A small network was shown many inputs. Here are its activations along a few directions, one row for each input.
In each table, some parts of the input vary, and every possible input appears once, in random order.
A made-up example of a description, with smaller parts first: one of 4 places along a line, together with either a single point or one of 11 places along a line or (one of 3 separate values, together with one of 5 places around a ring).
Shared parts are said once, and a part with two or three values counts as separate values.
(in the rows, 128 means zero)

Other details of the inputs vary at random and push rows far along three fixed directions, the same in every table; ignore that.

Table:
x1: [ 65 108 189  99  81 119 106 195 158 112 119 101 135]
x2: [124 194 160 130 141  13 117  92  83 159 137 120  89]
x3: [140  36  92  74 130 144 139  70 127 123 103 101 151]
x4: [117 200 148 168 123 190 135 201 172 132 143 167 115]
x5: [129 159 117 185 131 170 138 159 117 129 133 164 131]
x6: [139 175 172 165 127  49  93 134 102 129 136 132 105]
x7: [121  38  87  71 147 136 151  72 130 122 107 107 156]
x8: [128 169 129 203 133 142 132 153 120 130 142 172 126]
x9: [125  59  96  75 104 173 153 118 147 102 105 105 176]
x10: [116 127  99 171 143 228 157 140 143 114 116 173 144]
x11: [107 124 160  61 111  18 118  81  99 162 122  86 126]
x12: [114 113 125  98 117 142 138 125 140 108 112 115 124]
x13: [128 136 127 194 120 227 119 199 150  88 120 165 125]
x14: [140 144 120 194 140 173 120 164 123 114 131 162 119]
x15: [123 194 172 116 101  88 114 197 148 146 151 121 111]
x16: [162 182 111 183 138 126 118 123  99 135 142 164 109]
x17: [165 183 124 170 138  95 115  88  88 153 149 156 106]
x18: [122  43 105  77 126 176 146 115 150  90  98 101 143]
x19: [115  62 107  87  90 209 144 154 172  81 101 110 172]
x20: [164 162  99 139 156 143 158 114 129 152 149 146 114]
x21: [101 121 163  71  99  53 118 117 112 146 128  91 137]
x22: [ 70 132 188  84  66 134 110 195 160 109 116  99 139]
x23: [108 154 118 172 128 222 142 164 153 106 116 171 133]
x24: [141 139 124 199 140 168 124 153 127 109 128 162 130]
x25: [170  95  60 124 147 166 159  43 101 146 118 144 145]
x26: [165 129  97 140 167 124 130 126 121 144 153 118 132]
x27: [156 145 106 156 149  92 131  75  84 164 152 150 119]
x28: [141 140 105 188 173 134 146 100 102 140 132 163 108]
x29: [116 178 172 155 147  45  95 123 105 141 137 135  91]
x30: [139 199 164 114 118  54 118 127 125 178 153 126 101]
x31: [157 126  91 146 155  98 141  51  87 167 136 150 123]
x32: [119  83 111  91 121 179 131 123 155  95 106 118 141]
x33: [122 185 176 156 141  49  92 124 106 136 135 139  87]
x34: [176 148 114 173 152 107 115  77  84 145 143 153 109]
x35: [ 80 125 191  84  96 122 103 215 181 117 139  74 137]
x36: [172 176 113 148 136 119 144 127 129 156 156 150 129]
x37: [112 149 129 208 127 206 128 200 142 109 129 173 126]
x38: [ 93 119 138 111 103 191 129 166 169  92 106 131 136]
x39: [136 166 115 180 125 174 131 159 121 122 131 163 126]
x40: [103 122 167  81  87  94  95 173 145 103 120  91 123]
x41: [180 104  79 159 157 160 136  59 102 136 121 155 124]
x42: [169 139 111 170 156 101 119  77  83 151 144 147 113]
x43: [192  88  65 113 151 131 136  31  90 140 134 129 135]
x44: [159  49  74  50 145 113 149  38 112 119 111  89 135]
x45: [157  47  80  66 151 133 149  98 145 126 132  78 176]
x46: [ 89 187 176 162 129  78 118 161 121 137 138 138  92]
x47: [159 184 128 195 141 133 111 107 105 140 135 170  96]
x48: [165 126  74 161 158 123 145  83  87 149 142 156 131]
x49: [135  86  69 135 158 191 163  87 129 125 120 155 148]
x50: [107 121 158  61 144  46 111 129 144 143 140  67 128]
x51: [102  93 127 104  86 220 134 160 173  95  99 125 147]
x52: [ 91 121 172  72 133  77 118 170 159 126 136  62 123]
x53: [ 76 126 190  85 100 123 105 206 184 122 129  77 132]
x54: [ 99 117 156  52 126  10 130  86 101 149 121  75 121]
x55: [ 65 124 185  96  77 118 121 201 160 104 113 101 153]
x56: [129  35  89  78 131 144 149  73 127 131 106 105 155]
x57: [ 70 104 180 105  88 110 112 197 160 101 113 100 147]
x58: [149 187 165  89 116  18 114 113 110 182 163 108 105]
x59: [131 166 136 214 115 221 118 196 155  88 126 175 127]
x60: [136  36  88  73 146 138 151  75 125 111 104  96 143]
Description of these inputs: one of 6 places along a line, together with either one of 2 separate values or one of 8 places around a ring.
Changing only the place on the line of 6 turns x59 into x43. The same change can be made to x6. Which row results? -> x34
Start at x46 and move only the place on the ring of 8, one step at a time. The first step leads to x28. Which rows follow, in order? -> x60, x18, x44, x12, x2, x54
Change only the place on the ring of 8 in x10. List by row number the other rows that result. -> x7, x23, x29, x32, x33, x38, x49
Change only the choice among 2 separate values in x58. List by row number the other rows that result. -> x35
Which other rows agree with x48 in the place on the line of 6? List them by row number. -> x5, x13, x14, x15, x16, x26, x37, x39, x40
Change only the choice among 2 separate values in x50. List by row number the other rows that result. -> x4

Table:
x61: [109 148 165 165 117  95 100 172 104 128 135 130 115]
x62: [158 120  92 125 150  90 148 102 101 136 135 128 149]
x63: [185 124  98 120 155 110 135 109 125 181 173 109 143]
x64: [101  77 131  95  83 176 122 116 145 107 103 121 157]
x65: [ 66  80 169  59  65 133 125 153 141 112 102  94 139]
x66: [177 127  88 109 151  96 132 100 110 130 142 120 125]
x67: [ 98 159 162 103 139  62 122 140 131 129 129  94 111]
x68: [161 151  96 143 135 193 151 118 143 176 152 156 141]
x69: [145 112  84 180 145 155 150 122 110 127 130 156 150]
x70: [147 153  95 122 126 149 157  97 116 137 126 146 135]
x71: [108 141 173 154 105  95  82 168 123 114 133 123 128]
x72: [156 115 113 119 162 104 127  78 115 130 125 116 104]
x73: [100 130 131 170 151 129 137 134 128 128 119 147 120]
x74: [176 110 107 154 139 136 118 107 112 116 133 139 134]
x75: [117 135 137 195 152 169 107 133 127 115 123 160 117]
x76: [ 87 145 176  82 136   9 118 131 119 141 126  91 113]
x77: [128  98 112 136 163 103 125  76  91 142 120 126 116]
x78: [115 150 174 154 134 105  97 142 131 117 127 130  97]
x79: [130  97  96 107 118 195 153 171 158  93 119 110 166]
x80: [140 147 138 130 168 110 132 123 141 177 169 115 119]
x81: [115  83 115  61 139 130 138 120 154 106 115  91 124]
x82: [119 191 152 115 104 107 117 148 134 132 129 143 102]
x83: [163 126 116 124 120 113 121  63 103 140 120 140 122]
x84: [ 89 174 153 192  99 174 139 173 137 124 124 178 124]
x85: [102  96 116  75  95 166 161 137 151 113 108 127 160]
x86: [140  77 114  89 106 165 125 152 158  91 117  98 143]
x87: [125 189 151 177  97 186 116 172 149 116 119 167 101]
What is each input in this table made of? -> one of 3 separate values, together with either a single point or one of 8 places around a ring
Changing only the choice among 3 separate values turns x83 into x78. The same change can be made to x87. Which row results? -> x72
Change only the place on the ring of 8 in x69. List by row number the other rows that result. -> x61, x62, x66, x71, x74, x79, x86
